Each row below holds a small network's activations on one input, seen along a few directions.
In each table, some parts of the input vary, and every possible input appears once, in random order.
Descriptions start from the smaller parts, as in this example, which fits no table here: one of 5 places around a ring, together with either a single point or one of 9 places along a line or (one of 3 separate values, together with one of 4 places along a line).
Shared parts are said once, and a part with two or three values counts as separate values.
(in the rows, 128 means zero)

Other details of the inputs shift rows strongly along three fixed directions, in all tables alike. That doesn't count.

A family of inputs:
R1: [134 129 132 131 127 119 137 122 129 125 130 130]
R2: [129 132 132 121 128 127 131 124 122 123 134 124]
R3: [122 126 128 108 138 128 130 116 128 149 125 149]
R4: [126 136 131 126 125 121 133 126 127 126 131 129]
R5: [130 134 128 122 131 123 120 125 128 128 129 125]
R6: [165 167 124 184 103 224 140 109 151 184 103 106]
R7: [132 132 128 123 131 124 121 125 128 127 128 125]
R8: [134 130 130 129 132 118 126 123 134 129 126 128]
R9: [146  92 140 124 112 150 127 202 127 143 104 128]
R10: [131 132 132 130 126 119 136 124 129 127 131 130]
R11: [132 133 130 126 131 121 123 124 132 128 126 127]
R12: [128 135 132 126 125 121 134 125 127 125 131 129]
R13: [ 64 108  71 184 140 166 106  87 133 108 136 129]
R14: [128 136 129 125 130 120 123 126 132 129 127 127]
R15: [121 127 128 108 135 127 141 119 122 143 129 151]
R16: [ 89  82 105 152 126 132 125 153 125 107 125 141]
R17: [129 133 131 129 126 119 136 125 129 128 132 130]
R18: [133 130 133 128 127 122 134 122 127 123 129 130]
R19: [133 130 131 125 127 125 132 122 123 122 131 126]
R20: [128 134 130 123 125 124 131 125 124 124 133 126]
R21: [130 134 130 125 131 120 123 125 132 129 126 127]
R22: [131 133 129 128 131 118 126 125 134 131 127 128]
R23: [132 129 132 122 129 128 131 122 122 122 133 124]
R24: [131 131 132 122 129 128 131 123 122 122 134 124]
R25: [132 132 130 128 132 118 126 124 134 130 127 128]
R26: [132 131 131 124 126 124 132 123 123 123 132 126]
R27: [131 132 130 120 134 127 120 125 127 127 130 122]
R28: [127 134 131 121 128 127 131 125 122 124 135 124]
R29: [133 131 130 127 132 121 124 123 132 127 125 127]
R30: [134 131 129 123 132 124 121 124 128 126 128 125]
R31: [129 135 129 127 131 118 125 126 134 132 128 128]
R32: [134 129 130 121 135 127 121 123 127 125 129 122]
R33: [ 90  81 103 148 126 135 123 154 122 106 127 138]
R34: [129 133 129 120 133 127 120 125 127 127 131 122]
R35: [138  95 140 120 110 147 125 210 127 145 106 129]
R36: [126 136 130 122 125 124 131 126 124 125 134 126]
R37: [127 135 131 128 125 119 136 126 129 128 133 130]
R38: [135 130 131 127 132 121 124 123 132 126 124 128]
R39: [125 135 131 120 127 127 131 126 122 125 136 124]
R40: [133 130 130 121 134 127 120 124 127 126 130 122]
R41: [132 130 132 130 126 119 136 123 129 126 131 130]
R42: [132 132 132 128 126 122 134 123 127 124 130 130]
Each input here is: one of 2 separate values, together with either a single point or (one of 4 places along a line, together with one of 5 places along a line).
- Changing only the choice among 2 separate values turns R6 into R1. The same change can be made to R25. Which row results? => R10
- Which other rows does R12 become when the choice among 2 separate values takes its other values? List them by row number. => R21
- Start at R18 and move only the place on the line of 5, one step at a time. The first step leads to R42. Which rows follow, in order? => R16, R12, R4

A family of inputs:
R43: [112 118 113 131 138 142 114 122 131 132 124 132]
R44: [200 251 181  68 140  71 144  23 120 127 167  94]
R45: [110 119 118 141 123 135 143 121 126 128 130 144]
R46: [113 135 115 147 127 136 141  98 131 130 133 139]
R47: [116 136 115 145 124 144 132 103 120 111 143 115]
R48: [124 132 109 144 144 136 101  99 142 133 120 125]
R49: [108 119 113 127 135 145 119 122 125 133 129 134]
R50: [108 119 119 139 121 137 146 120 123 128 131 145]
R51: [110 119 113 129 137 143 116 122 128 133 127 133]
R52: [115 119 117 148 128 129 136 122 134 128 124 140]
R53: [142  90 165  70 132  45 121 206 112  91 131 129]
R54: [125 125 116 157 126 126 109 131 139 111 123 111]
R55: [114 117 114 132 139 140 111 122 133 132 122 131]
R56: [229 157 183 142  76 208 160 216 155 225  75 107]
R57: [106 120 112 125 134 146 122 122 122 134 131 135]
R58: [118 122 119 148 125 137 123 128 127 110 132 116]
R59: [113 119 117 146 126 132 139 122 131 128 126 141]
R60: [141  89 165  66 130  50 127 205 106  91 136 132]
- Changing only one part turns R57 into R47. The same change can be made to R49. Which row results? => R44
- What is each input in this table made of? => one of 3 separate values, together with either a single point or one of 5 places along a line
- Which other rows agree with R59 in the choice among 3 separate values? List them by row number. => R45, R46, R50, R52, R56
